These are the activations of a small neural network, seen along a few directions. Each row is one input.
In each table, some parts of the input vary, and every possible input appears once, in random order.
A made-up example of a description, with smaller parts first: ring(8) and (point or (values(2) and line(4)) or line(9)).
Shared parts are said once, and a part with two or three values counts as separate values.

Other details of the inputs vary at random and push rows far along two fixed directions, the same in every table; ignore that.

Table:
R1: [9 -2 -18 -37 -6 -1 -24 27 4 16 -13 -48 -11 34 -35 -22]
R2: [10 -4 -10 -40 -9 -9 -31 17 8 12 -2 -57 1 32 -31 -17]
R3: [-17 -14 -2 43 13 10 -2 -9 -7 1 -15 21 6 -34 12 12]
R4: [5 -3 7 0 3 -15 12 -13 1 -18 6 9 6 -13 9 15]
R5: [-12 -13 8 48 14 1 8 -8 -11 0 -13 32 3 -32 17 18]
R6: [-10 -14 1 43 18 0 -2 -38 -6 -14 4 7 10 -20 18 14]
R7: [11 24 9 -30 -21 -14 21 2 13 -22 24 9 1 12 10 -1]
R8: [14 20 1 -28 -3 6 16 19 1 6 8 9 -15 25 -5 -13]
R9: [-9 -17 3 34 21 1 -7 -13 0 -8 -4 13 21 -39 15 17]
R10: [6 -2 -17 -39 -9 12 -18 12 -5 30 -12 -42 -22 39 -36 -26]
R11: [14 18 4 -29 -13 -14 9 1 10 -17 20 -9 -2 23 1 -4]
R12: [-10 -33 -21 28 34 10 -44 -18 0 7 -16 -42 20 -11 -15 -2]
R13: [10 15 3 -39 -21 -13 10 3 11 -16 13 -7 -1 9 -2 0]
R14: [-14 -15 -4 35 21 21 6 -18 -13 9 -14 28 -1 -32 9 8]
R15: [-1 2 9 21 -1 -5 9 7 -6 2 -2 18 -6 -2 10 4]
R16: [2 26 18 -19 -32 -10 12 14 10 -6 22 11 3 15 13 -3]
R17: [10 14 6 -27 -15 -10 11 31 5 1 -1 4 -9 14 -7 -3]
R18: [2 14 18 12 -3 -9 17 5 8 -17 19 32 15 -14 26 11]
R19: [-10 -12 -3 44 28 21 5 -20 -14 9 -8 25 -3 -18 12 5]
R20: [-2 16 11 13 -3 12 30 -1 -5 1 9 47 -8 -7 21 2]
R21: [3 23 20 -24 -34 -13 13 15 8 -5 17 11 1 8 11 1]
R22: [-5 -39 -25 21 34 2 -35 -33 -5 -1 -17 -45 12 -13 -18 2]
R23: [-5 -20 7 36 23 -6 -6 -12 -3 -6 -7 12 19 -34 12 21]
R24: [-7 -14 -26 0 14 15 -27 7 4 9 -18 -31 4 2 -21 -13]
R25: [-3 -14 -22 5 18 11 -28 7 1 10 -16 -34 1 9 -21 -12]
R26: [1 28 10 -16 -29 -2 19 23 6 -2 12 19 -9 17 9 -8]
R27: [-19 -33 -28 23 19 14 -37 -41 -2 1 -15 -43 13 -14 -14 -3]
R28: [6 26 22 -15 -27 -14 12 14 7 -6 23 9 -1 22 13 -2]
R29: [2 6 -2 5 13 15 17 3 -2 1 1 28 -3 -8 7 -2]
R30: [-9 -21 -9 -1 0 0 -34 -7 -2 14 -14 -40 8 1 -21 -2]
R31: [-2 11 17 6 -15 -12 24 -17 2 -21 16 29 3 -17 25 16]
R32: [-3 -19 -3 32 34 13 8 -11 -13 6 -17 28 1 -31 5 13]
R33: [12 19 18 -22 -27 -22 21 -2 3 -13 22 6 -9 20 10 2]
R34: [2 13 12 10 -2 -4 25 16 3 -11 3 41 1 -19 20 11]
R35: [3 9 27 20 -9 -17 17 0 -2 -8 16 30 5 -6 26 13]
R36: [12 23 7 -33 -13 4 28 22 2 2 7 27 -14 8 2 -5]
R37: [-1 4 -18 -30 -16 8 -27 19 4 19 -9 -49 -12 40 -31 -26]
R38: [8 19 18 -28 -31 -21 21 -1 3 -13 17 8 -7 13 7 6]
R39: [-15 -37 -25 22 30 25 -29 -21 -16 27 -34 -25 -4 -14 -26 -4]
R40: [12 -3 -20 -44 2 10 -17 18 -2 24 -13 -41 -18 36 -38 -25]
Description of these inputs: values(2) and line(4) and ring(5).
Changing only the ring(5) part turns R14 into R39. The same change can be made to R3. Which row results?
Answer: R5
Changing only the ring(5) part turns R11 into R22. The same change can be made to R25. Which row results?
Answer: R1
Change only the line(4) part in R29. List by row number the other rows that result.
Answer: R7, R18, R24
A walk changes only the line(4) part. It starts at R27 and steps to R16. List the rest of the walk in order.
Answer: R26, R20
A walk changes only the ring(5) part. It starts at R9 and steps to R23. List the rest of the walk in order.
Answer: R2, R12, R18
Change only the ring(5) part in R29. List by row number the other rows that result.
Answer: R8, R32, R36, R40

Table:
R41: [1 -7 -4 7 9 0 1 -8 -2 -3 -1 0 1 -7 2 1]
R42: [-2 -6 1 7 6 2 -1 -9 -4 4 -2 2 1 -6 1 3]
R43: [3 5 -1 -6 -6 1 6 4 -1 1 2 3 -7 6 0 -4]
R44: [-5 -4 -2 10 4 2 -1 -9 -2 -1 -3 0 0 -5 2 1]
R45: [0 6 6 -5 -9 -5 -1 4 3 -1 6 -2 2 4 3 -1]
R46: [1 6 1 -4 -5 2 2 10 2 3 2 4 0 6 0 -4]
R47: [-2 -6 3 9 5 0 -5 -2 -3 4 -3 1 4 -8 1 4]
R48: [4 5 4 -7 -4 -4 2 8 1 0 1 2 -2 5 -1 3]
R49: [-6 -3 0 12 4 0 -4 -2 -1 -1 -4 -1 3 -6 2 2]
R50: [-1 -7 0 6 5 -2 -2 -13 -1 -3 2 -2 5 -7 3 3]
R51: [4 3 6 -7 -7 -8 1 3 4 -4 7 -2 4 3 2 0]
R52: [-2 -4 -2 11 6 2 -4 0 0 -1 -3 0 2 -7 3 1]
R53: [1 6 -1 -7 -4 5 5 4 0 3 3 5 -4 7 -1 -5]
R54: [5 4 1 -9 -2 1 7 5 -2 3 0 4 -8 4 -1 -3]
R55: [0 -5 -4 6 11 4 0 -8 -1 -2 -1 2 4 -5 1 1]
R56: [-5 -5 -1 14 2 1 -3 0 -2 2 -5 2 2 -5 1 2]
R57: [-3 -3 -2 8 5 2 -3 -11 -1 -4 -1 -1 2 -4 3 4]
R58: [1 4 5 -4 -10 -3 0 5 2 2 5 0 1 4 2 -1]
R59: [3 6 0 -7 -4 0 5 2 1 -2 4 1 -6 5 2 -4]
R60: [-3 -6 -1 9 7 3 1 -6 -5 3 -6 3 -2 -5 -1 2]
R61: [-1 5 1 -12 -10 -1 3 7 4 -2 0 3 1 -5 -1 1]
R62: [3 5 1 -3 -7 -1 3 10 1 2 2 3 -3 4 1 -3]
R63: [2 4 4 -5 -6 -8 3 6 3 -4 3 0 1 4 0 0]
R64: [-1 -4 -3 7 12 8 1 -4 -4 4 -5 6 -1 -5 -1 1]
R65: [1 4 5 -5 -5 -4 4 10 0 3 -1 3 -3 4 -2 0]
R66: [5 4 3 -7 -4 -8 2 4 4 -7 5 -2 3 4 1 3]
R67: [4 5 2 -8 -1 -3 3 8 4 -2 4 1 2 4 0 -2]
R68: [-5 -5 -5 2 2 5 0 -8 -1 -2 -5 3 2 -14 0 4]
R69: [3 4 2 -8 -5 -6 6 -1 1 -4 3 0 -2 5 0 -1]
R70: [0 -6 -1 10 9 2 -2 3 -3 4 -6 3 -1 -8 0 2]
R71: [1 -7 -2 9 8 -2 -3 -1 0 -3 -2 0 4 -8 2 2]
R72: [4 5 3 -9 -3 -1 5 1 -1 0 2 3 -5 6 -1 2]
R73: [2 5 1 -6 -8 -1 4 0 0 -2 4 2 -3 7 0 0]
R74: [1 7 4 -5 -6 -4 0 4 3 -5 4 -2 1 5 2 2]
R75: [3 6 3 -7 0 2 4 12 1 4 0 5 -2 5 -2 -2]
R76: [0 -6 -3 6 7 -2 -1 -12 -1 -6 0 -2 4 -5 1 5]
R77: [-5 -5 -3 12 3 3 0 -7 -4 2 -4 3 -1 -4 1 1]
R78: [-5 -13 -25 -21 4 13 -38 5 4 17 -16 -55 1 19 -34 -20]
R79: [2 5 3 -4 -8 -3 1 6 2 -2 3 1 0 6 1 1]
R80: [-4 -2 -4 8 9 7 -1 -7 -1 0 -1 3 2 -5 2 0]
R81: [-4 -4 0 9 3 2 -3 -12 -1 -1 1 -2 3 -6 4 2]
R82: [1 4 3 -6 -10 -1 3 -1 0 1 6 1 -2 6 1 -2]
Describe the family of inputs behind these rows.
Answer: values(2) and (point or (line(4) and line(5)))
Changing only the values(2) part turns R76 into R66. The same change can be made to R82. Which row results?
Answer: R58
Changing only the values(2) part turns R48 into R72. The same change can be made to R49. Which row results?
Answer: R44
A walk changes only the line(5) part. It starts at R55 and steps to R41. List the rest of the walk in order.
Answer: R69, R76, R50
A walk changes only the line(4) part. It starts at R63 and steps to R49. List the rest of the walk in order.
Answer: R56, R65
